Each row below holds a small network's activations on one record, seen along a few directions.
After each row come some of the record's fields: Vig, Dit, Giv, Buzi.
A field that a record lacks is written none.
The largest differences between rows may come from other fields.
In the rows, zero is written as 500.
Strong random noise was added to every row along 23 fixed directions; ignore it. To show where, here is one row again and again, with new noise each time:
409 507 436 599 485 424 551 618 577 392 587 295 632 526 638 439 473 646 517 519 608 461 523 426 519 500 594 428 566 540 571 389 623 477 764 644 560 528 513 310 387 615 471
524 419 492 485 667 382 467 481 447 657 340 498 663 676 399 586 506 487 482 471 498 556 409 605 454 355 525 329 415 595 614 176 324 423 267 386 435 385 599 397 247 563 423
497 624 349 407 408 561 437 488 625 597 447 438 546 586 505 428 571 601 473 584 614 671 530 317 390 674 740 575 505 591 453 607 628 576 435 216 349 430 544 589 436 454 399
406 682 633 663 257 468 634 505 470 651 448 630 631 612 446 630 619 636 513 627 301 503 582 416 386 756 496 506 591 505 567 634 628 494 517 372 500 460 478 547 451 423 479
476 440 479 547 414 546 442 649 614 384 492 598 606 718 709 313 487 412 570 425 547 488 489 208 494 574 740 437 548 444 610 451 590 428 607 550 566 597 312 588 454 506 550
527 431 530 452 664 423 437 551 469 457 716 374 290 702 409 376 374 304 592 618 522 484 560 758 483 499 753 463 519 489 614 526 321 534 610 399 508 435 626 717 350 552 533
483 489 714 678 401 750 597 552 495 404 398 594 415 634 622 561 511 377 417 405 581 392 577 655 351 527 625 471 783 453 250 592 613 556 450 502 650 669 245 738 393 519 605
540 619 478 449 620 462 447 573 601 363 556 284 626 558 569 460 415 471 484 377 473 479 551 592 486 515 518 626 474 680 388 639 602 526 570 588 564 666 691 603 319 399 450
639 528 658 636 434 527 631 515 394 503 534 412 526 365 489 219 306 383 457 280 487 500 454 538 395 508 579 678 800 505 426 308 281 539 575 428 646 686 503 550 531 565 300
544 467 499 682 535 500 339 595 422 492 404 669 577 380 599 635 619 539 458 504 638 444 390 466 614 358 464 422 413 535 551 371 357 450 448 431 548 481 448 578 554 444 336
436 476 501 322 629 404 379 428 557 452 564 592 810 713 624 461 625 591 462 545 526 555 505 172 450 739 490 407 254 527 529 559 693 538 575 633 340 353 685 527 351 376 486
330 580 580 638 402 639 553 584 459 539 217 511 782 635 720 763 538 600 423 412 538 306 446 515 483 375 672 487 536 671 430 584 494 553 465 514 559 468 419 635 435 304 686
665 427 546 431 511 470 411 560 472 371 620 566 474 283 460 410 591 436 598 413 385 429 558 491 564 388 331 659 610 369 402 512 612 457 489 700 509 557 534 470 525 549 454
594 574 443 497 450 472 481 427 597 413 439 205 265 467 358 342 357 494 521 573 589 447 369 620 643 239 489 501 431 780 443 415 466 525 488 584 587 612 597 507 469 718 381
556 582 510 512 549 447 377 532 569 745 453 539 510 520 388 325 545 552 674 442 329 527 435 321 526 681 475 425 406 430 503 439 741 291 420 458 567 540 574 498 538 605 401
484 600 507 326 522 516 546 538 533 526 502 383 544 424 404 512 469 495 697 350 335 575 456 298 539 584 354 547 353 551 424 499 748 472 407 609 565 659 571 387 525 508 385
398 393 425 457 562 430 745 379 560 382 528 693 439 759 412 839 353 493 246 523 568 460 566 738 390 392 453 354 352 369 724 542 477 480 396 636 577 404 504 629 447 357 801
677 503 698 555 596 422 462 445 313 593 589 614 655 578 403 478 554 544 388 500 483 648 483 523 400 488 516 647 756 468 565 342 389 539 491 450 324 409 688 621 446 498 364
358 496 534 540 525 578 489 586 461 616 521 534 390 578 520 575 385 448 544 410 596 470 462 452 537 456 663 410 384 467 553 503 644 428 556 557 660 521 371 633 644 427 608
407 500 437 500 519 609 483 541 594 514 570 497 300 556 478 397 614 577 440 562 614 508 607 527 475 633 715 507 599 490 474 718 575 528 535 271 497 497 369 691 477 451 492
497 365 506 457 580 672 498 341 426 414 409 523 597 543 603 268 721 578 442 524 576 326 508 333 469 670 406 408 491 497 276 523 440 619 574 532 487 416 386 481 344 645 627
448 400 462 414 352 456 391 649 513 628 424 442 369 585 471 372 579 250 652 454 360 627 601 538 599 153 641 532 518 500 465 397 510 418 284 526 503 588 310 456 332 517 651
251 403 591 383 631 540 641 559 344 638 490 394 690 636 475 622 481 576 503 258 369 419 537 519 564 354 544 567 614 708 690 520 448 519 622 518 386 406 331 341 523 329 652
536 456 709 502 459 601 540 496 368 584 476 557 475 560 441 595 539 476 623 535 414 450 476 553 464 492 560 507 733 437 483 471 518 555 474 458 362 373 471 541 565 611 534
596 426 410 465 707 595 423 523 473 463 526 587 457 400 339 491 809 764 531 562 626 391 547 522 434 577 508 443 600 388 345 436 579 410 374 444 502 375 491 389 266 705 363

497 467 556 460 555 448 536 521 405 532 568 581 457 501 290 372 492 444 596 456 469 570 374 184 553 516 467 512 475 557 814 329 491 486 506 396 564 561 386 506 559 481 310 -> {Vig: d2, Dit: none, Giv: none, Buzi: none}
437 420 341 407 573 490 456 551 533 393 588 382 555 227 700 279 446 520 538 425 642 324 463 356 539 498 610 512 347 291 384 505 504 524 642 691 689 455 633 499 584 460 636 -> {Vig: none, Dit: y1, Giv: none, Buzi: v1}
385 601 457 583 549 561 734 432 467 505 511 492 403 308 461 615 560 763 316 507 506 530 470 553 568 576 366 566 462 385 483 646 352 569 473 439 634 612 590 651 691 356 531 -> {Vig: d1, Dit: y3, Giv: none, Buzi: none}
557 427 479 407 455 499 631 475 508 381 377 524 669 548 541 811 236 360 583 467 538 392 351 523 410 409 516 412 474 544 721 331 380 583 448 456 383 327 538 361 593 527 502 -> {Vig: d2, Dit: none, Giv: none, Buzi: none}
430 387 640 694 394 465 518 458 433 693 606 602 247 295 495 481 530 469 339 554 631 605 598 659 477 412 449 423 692 273 439 401 627 482 561 485 506 454 337 461 698 559 496 -> {Vig: none, Dit: none, Giv: none, Buzi: none}
523 451 511 347 411 675 701 563 613 300 508 605 261 632 471 663 439 368 627 467 386 664 526 550 472 526 556 509 576 303 487 534 397 492 252 503 475 700 348 525 551 562 557 -> {Vig: d1, Dit: y5, Giv: none, Buzi: v2}
637 492 565 623 273 445 469 518 475 314 643 680 446 635 557 355 359 212 462 620 657 623 502 234 387 479 618 562 569 362 676 383 628 575 649 621 623 586 385 730 504 511 563 -> {Vig: none, Dit: y1, Giv: none, Buzi: none}
597 411 557 486 411 465 341 409 542 568 398 473 576 560 681 324 248 130 575 426 500 526 388 381 494 561 427 384 350 641 539 360 456 532 610 417 366 467 408 405 652 575 438 -> {Vig: d2, Dit: y5, Giv: none, Buzi: v3}
591 472 383 568 429 449 510 612 538 196 555 681 557 481 518 615 535 565 617 636 496 320 427 342 592 498 479 489 484 474 847 490 350 458 625 509 529 446 447 477 555 523 429 -> {Vig: d2, Dit: none, Giv: none, Buzi: none}
643 509 652 466 377 454 648 373 797 350 433 660 392 683 345 487 585 623 386 631 341 627 464 527 444 549 452 550 890 461 654 582 641 503 265 418 221 560 549 620 517 582 366 -> {Vig: none, Dit: y5, Giv: none, Buzi: v3}
327 584 404 569 198 473 818 591 486 543 421 583 563 375 433 732 524 679 548 560 478 534 521 411 368 531 641 467 498 370 564 330 374 444 330 437 649 471 414 243 424 473 420 -> {Vig: none, Dit: none, Giv: none, Buzi: none}
653 372 459 434 794 549 386 574 600 449 527 551 533 553 605 483 564 525 533 352 369 518 478 610 621 510 440 540 665 314 574 576 440 414 468 444 314 539 598 632 655 520 586 -> {Vig: d2, Dit: none, Giv: w2, Buzi: v2}
436 577 673 627 498 476 448 476 634 754 444 410 285 444 541 460 568 697 430 574 408 640 415 630 732 433 485 469 629 444 531 622 576 468 476 372 336 558 651 717 871 489 467 -> {Vig: d1, Dit: y2, Giv: none, Buzi: v2}
614 499 439 459 616 568 456 367 506 502 453 507 383 518 441 628 427 490 493 572 526 460 411 643 553 516 353 420 370 498 498 575 446 532 453 438 430 415 623 602 672 588 567 -> {Vig: d2, Dit: none, Giv: w2, Buzi: v2}
488 474 495 493 603 512 495 479 598 566 471 571 544 457 525 555 491 674 519 512 501 432 385 478 520 645 509 367 559 362 583 511 583 433 500 451 396 356 607 473 738 568 472 -> {Vig: none, Dit: none, Giv: w1, Buzi: v3}
377 456 347 514 669 576 349 578 553 685 495 601 557 656 734 696 381 480 438 367 665 555 521 518 489 580 685 364 276 406 554 569 575 361 589 434 454 391 420 581 699 323 703 -> {Vig: d2, Dit: none, Giv: none, Buzi: none}
733 577 292 480 750 591 410 579 468 572 459 444 517 538 416 774 423 602 580 486 634 667 384 618 451 404 611 567 530 383 534 306 477 398 320 394 438 455 690 513 524 643 547 -> {Vig: none, Dit: y5, Giv: none, Buzi: v3}
387 518 555 577 425 433 714 396 497 775 531 552 472 616 548 516 205 383 446 398 357 677 533 589 374 775 491 369 363 306 589 438 339 428 556 377 536 522 516 479 724 445 587 -> {Vig: d1, Dit: y2, Giv: none, Buzi: v2}
641 547 384 291 508 657 374 525 370 446 480 512 524 701 524 679 505 355 710 566 403 636 575 603 468 560 587 579 331 581 311 544 131 524 354 448 326 447 542 426 357 582 543 -> {Vig: none, Dit: y3, Giv: none, Buzi: v2}
193 594 790 505 366 405 539 556 484 535 591 395 301 552 446 422 721 591 617 736 285 489 544 545 670 528 621 457 465 619 421 723 448 566 504 587 515 557 583 648 383 384 409 -> {Vig: none, Dit: y1, Giv: none, Buzi: v1}
492 498 497 477 624 520 460 561 333 593 588 472 585 551 440 343 616 424 511 460 460 572 583 355 461 546 557 674 630 495 607 541 515 585 587 344 532 526 416 620 375 381 628 -> {Vig: d1, Dit: none, Giv: none, Buzi: none}
488 550 479 432 311 496 603 448 546 586 318 503 682 475 598 513 387 473 504 342 292 478 483 504 470 484 495 600 460 555 409 507 310 469 379 512 433 498 549 391 581 403 552 -> {Vig: none, Dit: none, Giv: none, Buzi: none}
635 510 537 554 405 696 533 571 346 369 431 496 609 350 521 648 667 488 625 527 551 544 477 324 468 487 376 613 786 518 426 411 596 683 486 394 408 547 317 397 482 653 392 -> {Vig: none, Dit: none, Giv: w3, Buzi: v1}
342 504 485 335 445 453 630 463 555 610 336 375 611 263 467 547 601 698 643 554 397 305 385 389 513 443 543 454 425 364 404 488 642 555 314 591 520 310 741 380 504 486 612 -> {Vig: d2, Dit: none, Giv: none, Buzi: none}
480 649 634 624 423 420 515 543 485 666 512 382 334 465 345 347 403 469 485 562 574 589 406 442 490 397 712 569 555 517 630 424 611 541 462 349 707 613 619 799 519 424 406 -> {Vig: d2, Dit: y2, Giv: none, Buzi: v2}
450 597 501 641 500 475 595 433 463 692 336 521 614 560 465 496 450 627 513 524 435 337 376 464 443 617 568 394 383 450 540 417 433 417 470 446 677 418 617 576 482 511 618 -> {Vig: none, Dit: none, Giv: none, Buzi: none}
457 583 741 649 331 559 471 556 370 402 584 509 424 449 503 352 685 500 470 624 615 548 555 410 453 577 649 608 682 701 325 534 405 653 597 419 531 615 366 606 304 463 154 -> {Vig: d2, Dit: y1, Giv: none, Buzi: v1}

Which values does each new row have?
340 386 401 475 326 305 449 503 727 584 597 596 298 377 538 350 464 508 369 504 520 486 647 638 541 432 618 421 389 435 522 586 486 328 513 519 444 396 423 373 608 378 406 -> {Vig: d2, Dit: y3, Giv: none, Buzi: none}
428 589 660 757 612 522 646 441 440 728 417 379 562 375 421 392 694 774 379 501 425 402 531 596 402 680 369 503 781 407 352 516 697 494 552 398 648 559 528 501 376 563 574 -> {Vig: d1, Dit: y5, Giv: none, Buzi: v3}
518 547 457 587 717 573 673 418 334 650 512 438 356 554 277 388 359 568 499 397 482 432 444 624 455 600 472 401 378 378 455 341 317 365 477 540 886 616 543 548 459 675 635 -> {Vig: none, Dit: none, Giv: w2, Buzi: v2}
591 583 630 467 501 564 394 488 459 603 490 499 438 626 413 397 428 478 479 445 630 533 492 554 341 418 815 597 561 540 254 432 604 448 377 603 570 506 615 667 333 527 461 -> {Vig: d2, Dit: y2, Giv: none, Buzi: v2}
310 462 757 442 585 391 542 548 365 420 592 423 399 449 355 374 728 518 541 592 535 598 469 390 577 428 509 377 333 630 439 306 335 596 347 564 677 662 562 491 125 441 134 -> {Vig: d2, Dit: y2, Giv: none, Buzi: v2}
547 431 662 583 494 540 523 394 515 381 477 479 358 632 612 483 299 276 448 486 473 404 477 755 539 446 387 379 486 524 393 524 398 534 579 681 545 597 481 608 571 610 631 -> {Vig: none, Dit: y3, Giv: none, Buzi: none}
580 466 471 442 625 556 429 540 437 455 425 539 504 297 470 473 381 333 546 261 613 346 357 391 500 310 489 572 324 460 408 393 588 477 367 636 774 596 501 643 537 393 519 -> {Vig: d2, Dit: y1, Giv: none, Buzi: v1}
659 527 340 576 442 550 451 518 621 350 391 612 640 465 611 517 558 665 365 491 643 419 490 494 413 440 609 603 624 461 422 482 454 439 445 524 475 462 517 506 422 515 496 -> {Vig: d1, Dit: y1, Giv: none, Buzi: none}
574 509 554 500 536 553 497 473 475 296 452 514 630 393 632 572 565 489 455 545 581 402 435 487 465 537 456 522 491 458 349 563 421 683 451 519 528 505 686 687 436 434 464 -> {Vig: d2, Dit: none, Giv: w2, Buzi: v2}
486 414 590 370 387 489 572 496 456 457 566 530 558 425 542 417 376 416 528 420 463 354 525 509 414 450 714 666 629 448 527 556 342 584 571 510 420 342 549 532 580 374 537 -> {Vig: d2, Dit: y2, Giv: none, Buzi: v2}
526 254 476 449 648 470 548 494 594 432 496 601 595 448 560 584 453 589 389 322 520 382 483 554 557 347 365 447 682 401 797 415 530 422 577 509 323 367 389 301 718 507 557 -> {Vig: d2, Dit: y2, Giv: none, Buzi: v2}
505 555 584 511 510 424 581 422 386 682 497 547 521 462 308 560 623 691 344 491 380 701 513 571 517 361 395 674 665 527 550 429 400 471 352 490 383 500 564 446 519 428 461 -> {Vig: none, Dit: y5, Giv: none, Buzi: v3}
456 552 538 655 434 588 655 581 407 603 291 470 618 448 511 697 472 520 629 515 421 270 400 549 457 471 572 444 624 381 601 469 488 558 435 328 655 416 512 606 555 510 706 -> {Vig: none, Dit: none, Giv: w2, Buzi: v2}
